Each row below holds a small network's activations on one input, seen along a few directions.
Each table varies a few parts of the input and shows all the possible inputs, shuffled.
A made-up example of a description, with smaller parts first: ring(5) and (point or (values(2) and line(4)) or line(9)).
Shared parts are said once, and a part with two or three values counts as separate values.

Other details of the inputs vary at random and push rows far along three fixed directions, the same in every table; ignore that.

Rows:
x1: [  5 -14   3 -35  11  -2  -3 -19  33  18 -29  29   1  29]
x2: [  4  13   5 -51  25 -20  -6 -42  49  29  -8  26   1  12]
x3: [-10   6  -8 -21   9  -9 -24 -24  36  22  -7  29   6   4]
x4: [-30  -7 -24  31 -13   5   2  18  -7 -25  10   2  18 -30]
x5: [-10  36  16  25 -10  -6 -18   2   9  16  24   3  22 -32]
x6: [-11 -27 -13 -16   7  -5   9 -16  15   3 -10  22  13  15]
x7: [ 24 -15  -4  -2   8   9  12   8 -10 -25 -24 -17 -30  31]
x8: [  9  17  13  -2   0  -8 -16   3  20  15  -1  -4   2   3]
x9: [  5 -31 -28   2 -13  15  27  14 -21 -40 -15  -2 -18  16]
x10: [-29 -10 -30  23 -19   2  12  15  -8 -21  14   4  22 -33]
x11: [  8  36  33 -12  11  -7 -18 -16  25  42  10   2  21  -8]
x12: [ 21  45  51   4   2  -6 -13  19  10  38  24 -38   4 -10]
x13: [-36  -5 -17  15 -21  -9  -4  19 -35 -16   9  17   1 -36]
x14: [  4 -35 -12   0  -4  -5   4   8 -43 -26 -26 -13 -19   8]
x15: [-7  4  0 -3  0  9 -9  1  3 18  6  4  1 -2]
x16: [ 25  29  41  10   4  -1   7   5 -17  15  27 -34  -3   0]
x17: [-10   3  -8 -32  13 -10  -9 -21  28  27   5  30  16   7]
x18: [ 12   7   6   7   8   5   4  -6  -5 -12  -5  -5  -9   4]
x19: [ 9 -2 12  1  1 12  3 -8 -7  6 -8  2 -3 11]
x20: [ 19 -24  -4 -13   8  14  13  -3 -22  -9  -5 -13 -29  36]
x21: [ 33 -16   4   1   7  14   1 -14 -16 -13 -25 -13 -30  37]
x22: [-21  26  17  26   0 -14  -3   9  16   6  25  -8  17 -39]
x23: [ 28 -23  -7 -15   3  12  12  10 -17 -12 -13 -16 -16  39]
x24: [-36 -34 -44  21 -18   6  -5   3   3 -21 -12  33  19 -12]
x25: [-14 -28 -10 -16   6   1   0 -19  22  10 -23  27  10  13]
x26: [-31  13   4   7 -21 -25  -8  21  -9  -1  10  20  20 -42]
x27: [ -9   2 -20  -9  -1   1   3  -3   4  -4   9   7   1 -10]
x28: [-13   8   3  -7  -3 -14 -11  -9  37  14  -8  30  11  -1]
x29: [ 17  53  40   5  17 -10 -17   6   9  25  31 -41  -9 -18]
x30: [-35   3  -5  23 -15   1  -6  13   8  12  17  12  33 -35]
x31: [ 13 -20 -21  11  -4  18   9  22 -22 -37 -16 -16 -20  16]
x32: [ 28   7   6  16 -10  12  17  32 -31 -21  12 -49 -20   2]
x33: [-22   1 -30  23 -21   9  13  11 -16 -23  15  16  21 -33]
x34: [ 22  -6  14  19  -2  11  11  22 -35  -7  17 -53 -10   9]
x35: [-13 -20 -21 -22  -1 -15  -5 -19 -11  -9 -31  43   8  -1]
x36: [ 35  15  15 -19  26   0  -9 -20  10   6 -15 -14 -11  22]
x37: [ 16  30  37  17   2  -1 -12   6  -6  15  22 -38 -24  -3]
x38: [ 31 -20  -7 -10   7  17  11  -5 -27 -12 -12 -12 -12  35]
x39: [ 22  -2  13 -20  18 -10   8 -18  14   6  -8 -21 -10  15]
x40: [  2  -5  -8 -34  25  -7  -7 -32  33   6 -22  26 -12  22]
x41: [  2   2  16  28  -5  -1  -3   8  -6   0   7 -25  -8  -6]
x42: [-17  -5  -1  -3  -3   9  -2  -4   4   9   2  15  -2   0]
x43: [-23 -13 -32   6 -14   5  18  -7  -3 -23  -2  34  15 -16]
x44: [-16   7   4  22 -19   0  15  29 -10  -3  27   0  13 -18]
Description of these inputs: values(4) and (point or (values(2) and ring(5))).
The inputs of x19 and x1 match in every part but the values(4) part. If x38 is changed in the same way as x19 into x1, which row does it become?
> x23
The inputs of x22 and x40 match in every part but the values(4) part. If x4 is changed in the same way as x22 into x40, which row does it become?
> x29
Change only the ring(5) part in x25. List by row number the other rows that result.
> x6, x22, x39, x41
Change only the values(4) part in x20. List by row number the other rows that result.
> x6, x16, x44
Change only the values(2) part in x3. List by row number the other rows that result.
> x37

Rows:
x45: [ -3  23  18  -6   6 -31  -2  -6  15  13  12  -4  18 -26]
x46: [ 31   4  35  -4  11  -6 -11   4  -4  15  -3 -43 -27  23]
x47: [ 18   5  -1 -23  17  -6 -10 -16   5   3 -12  -1 -16  16]
x48: [-21   3   8  44 -27  13   3  32 -28  -3  22  -7  18 -27]
x49: [ 36  12  30 -21  17  -9  -3   4 -13  13   0 -42 -21  17]
x50: [ -2 -43 -28  31 -15  32   4  12 -34 -37 -24  -5 -13  15]
x51: [ 17 -32  -3 -16  12   3  -9 -19  11   5 -35   7  -3  36]
x52: [  5  13  -4   5   0  18  21   5  12   4  31 -13   9   2]
x53: [  4  17  10   1   7 -14   0  -5   0  -4   4 -14   1 -19]
x54: [ 15 -19 -20   7  -2  13  18   2 -38 -42 -14  -8 -24  13]
x55: [  5  13  21   1   7  -2 -18 -12  26  22  -9   4   9   1]
x56: [-38   8 -11  39 -25  10  -4  23 -12 -11  23  17   7 -33]
x57: [-17 -47 -34  11 -18  13   8  15 -17 -31 -24  18 -12  16]
x58: [-22  -1 -21 -11   1 -13 -10  -8  21  -2 -10  28  12 -17]
x59: [-27   5   7  34 -22   4   1  32 -21   2  29 -10   7 -31]
x60: [-19  -4 -14 -33   4 -19  -4 -12  26  12 -12  41  20  -4]
x61: [-5  3 16  4 -5 -1 -2 14 -5 11  8 -7 -4 -1]
x62: [ 11  -5  -6   2  -6   9   6  14 -37 -14   5 -21 -20   5]
x63: [ -1 -39 -34  11 -17  10  15  25 -37 -45 -19  -5 -18  11]
x64: [  9  13  -3 -17  19   3   7 -18  54  13   6   1  12  10]
x65: [-13  -7 -25 -19   8  -3  13 -16  57   8   2  29  29   7]
x66: [ 43  19  31 -23  26 -15   0 -17   5   6 -14 -34 -23  17]
x67: [ -8  20  29  14  -4  -5 -13   4   6  30  19  -6  24 -17]
x68: [ -3  36  22  -3  -1 -18   3  -2  -1  14  26  -2  14 -29]
x69: [-25  -4 -16 -14   5  -5 -17 -23  31  14 -10  46   8   1]
x70: [ 18 -15 -13 -39  11   0   1 -17   0   0 -25  14 -16  31]
x71: [-17  -7 -13 -32   7 -22   6 -21  22   5 -12  43  25  -9]
x72: [ 10  15  17 -32  18 -34  -3 -23  30  17 -10   9  11  -1]
x73: [ 35   9  26   3   5  -7  -1  19 -27  -5   4 -58 -27  10]
x74: [ 29   2  23   5   1  17  -3   1 -20  11  -2 -24 -15  23]
x75: [ -2   2   9  18  -9  14  -5   4 -16  10  10  -4   6  -3]
x76: [-11 -35 -49   7 -13  18  10  10 -31 -46 -20  22 -16  10]
x77: [-27   8 -17  10  -9   7  21  11  28   4  34  14  36 -22]
x78: [  8  19   7 -24  21 -20  -6 -31  20  12  -4  12   4  -3]
x79: [-38   8  -6  12 -16  -1  -8   5   4  14  21  27  17 -27]
x80: [ -6 -46 -29 -12  -2   7  -2 -15  12 -10 -42  38   7  31]
x81: [ -4   3 -23  22  -6  26  21   9   6 -19  25  -6   5  -2]
x82: [ 10 -26  -9 -25   6  11  -1 -14  -1   2 -25  17 -21  37]
x83: [-27   9   2  43 -21   7  -5  29 -15  -9  22 -14  -1 -34]
x84: [  7 -32 -30 -27   7   3  15 -21 -16 -20 -25  20 -10  20]
x85: [ 31   9  32  16   3  11  -5  18 -21  -3  -1 -53 -39  16]
x86: [-31  16 -11  10 -12 -13  -7  11  13  -4   9  21  18 -38]
x87: [-12  18  12  22 -12 -11  13  22 -28  -7  31 -21  13 -39]
x88: [ -2  30  25   9   6  -5 -23 -15  22  32  13   6  17 -12]
x89: [ 41  20  40   2  16   9 -15 -10  -3  20  -4 -33 -20  27]
What do these inputs look like to the network?
> ring(5) and (point or (values(2) and line(4)))
The inputs of x71 and x68 match in every part but the ring(5) part. If x60 is changed in the same way as x71 into x68, which row does it become?
> x70
The inputs of x83 and x69 match in every part but the ring(5) part. If x86 is changed in the same way as x83 into x69, which row does it become?
> x76
Change only the values(2) part in x85. List by row number the other rows that result.
> x83

Rows:
x90: [ 14 -19  -5 -18   9   6  -9  -4  -9  -3 -28   9 -20  34]
x91: [ 24 -18 -11 -21  12   3   9 -13 -20 -15 -15  -1 -15  29]
x92: [ 22  18  32  26  -2  13   6  18 -21  16  31 -56  -2  -4]
x93: [ -1  12   9 -38  23 -23  -6 -24  59  36   3  19  21  12]
x94: [  0 -24 -26  12  -9  22  26   5 -29 -33   2   3 -10  11]
x95: [-33  22 -14  10  -7  -1   3  -5  22   0  19  30  26 -38]
x96: [  6  17   8 -19  13  -7 -14 -33  37  19  -6  21   3   7]
x97: [  3 -19 -18 -13  -2   9   3  -9 -19  -4 -13  15   2  13]
x98: [-38  21 -15   7 -12  -4   3   7  26  -1  18  31  22 -36]
x99: [ 17 -17 -21 -18   8   7   4   2 -14 -24 -24  -3 -24  22]
x100: [ 27  28  40  39 -12  -2  10  26 -24  -9  13 -43  10 -19]
x101: [  7  17  20 -34  26 -34 -25 -44  44  36 -18  17   5   2]
x102: [ 36  29  52 -21  20 -26  -3   1  -1  25  13 -51 -21  10]
x103: [-14  10   2   1   2  -5 -16  -9   6  14   1  28  16 -14]
x104: [ 41  38  54 -22  27 -24 -11  -2   9  26   3 -56 -26   4]
x105: [  1  11   7 -28   9  -3  -3 -29  29  32   0  26  17   7]
x106: [ 17 -29 -19   4   7  17   1 -12  -2 -17 -21 -11 -17  30]
x107: [ 41  29  47  -7   5   6   2  11  -8  27  18 -47 -22  16]
x108: [ 13 -31 -12 -15   9  -2  14 -12 -23 -19 -19  -6 -17  23]
x109: [  1 -20 -22  -8  -4  11  20   4  -6 -18  -4  12 -11  19]
x110: [-30  -9 -33  27 -26   4  -3  22 -18 -26   3  23   3 -24]
x111: [  2 -27 -11   9   5  20   0  -5  -4  -7 -14   0  -3  22]
x112: [  6 -26 -19  -5   8   9  15 -10   1 -12  -4   0   1  20]
x113: [-35  19 -11  15 -18  -5  -8   4  26   5  16  34  18 -31]
x114: [  6 -33  -4  -5   2   5  -2   5 -23 -13 -29  -6 -26  26]
x115: [ 12 -31  -4 -29   4  -2   2  -6 -10   1 -26  -1 -15  27]
x116: [-44   4  -1  16 -10 -14 -13  -2   6  10   8  33  29 -39]
x117: [-35  19 -14  15 -14 -11 -16  -6  10   1  13  34  27 -38]
x118: [ -2  29  18  37  -9   6   5  37  -8  -4  38 -49   0 -31]
x119: [ 13 -27 -15 -14  11   2   7 -12 -17 -25 -28 -10 -21  15]
x120: [ -5 -31 -31  24 -13  20   6  16 -12 -29 -10  -8 -15  13]
x121: [-40   2  -5   5 -15 -14  -3  -2   3  14  14  29  35 -40]
x122: [ -5   9  17 -27  21 -14 -22 -23  58  43  -8  23  18  13]
x123: [-25 -36 -34  27 -28  25  16  30 -22 -24   8   5  10  -7]
x124: [-22  12 -11 -10  -4 -19   0   3  12   7  14  31  21 -19]
x125: [ 11 -26 -17 -20  -4  11   4   3 -22  -9 -20   5 -13  28]
x126: [-33 -17 -42  35 -16  18  16  16  -9 -32  10   9  17 -27]
x127: [ 12  30  37  42 -23  -6   9  42 -17 -10  20 -35  15 -30]
x128: [  8 -22  -9 -17   6  -9  -8 -11   2  -7 -31   3 -23  20]
x129: [ 16  29  40  27  -6  13  -2  27 -20  10  24 -42 -21  -1]
x130: [  2  40  20  31  -8   1   0  24 -30 -10  35 -39   0 -38]
x131: [  6  17  21 -22  20  -4 -15 -32  36  34  -8  24   6  13]
What do these inputs look like to the network?
> values(2) and (point or (line(4) and ring(5)))
The inputs of x96 and x113 match in every part but the values(2) part. If x112 is changed in the same way as x96 into x113, which row does it become?
> x93
The inputs of x98 and x95 match in every part but the values(2) part. If x122 is changed in the same way as x98 into x95, which row does it become?
> x111
Change only the values(2) part in x108. List by row number the other rows that result.
> x102
Change only the line(4) part in x129. List by row number the other rows that result.
> x90, x114, x122
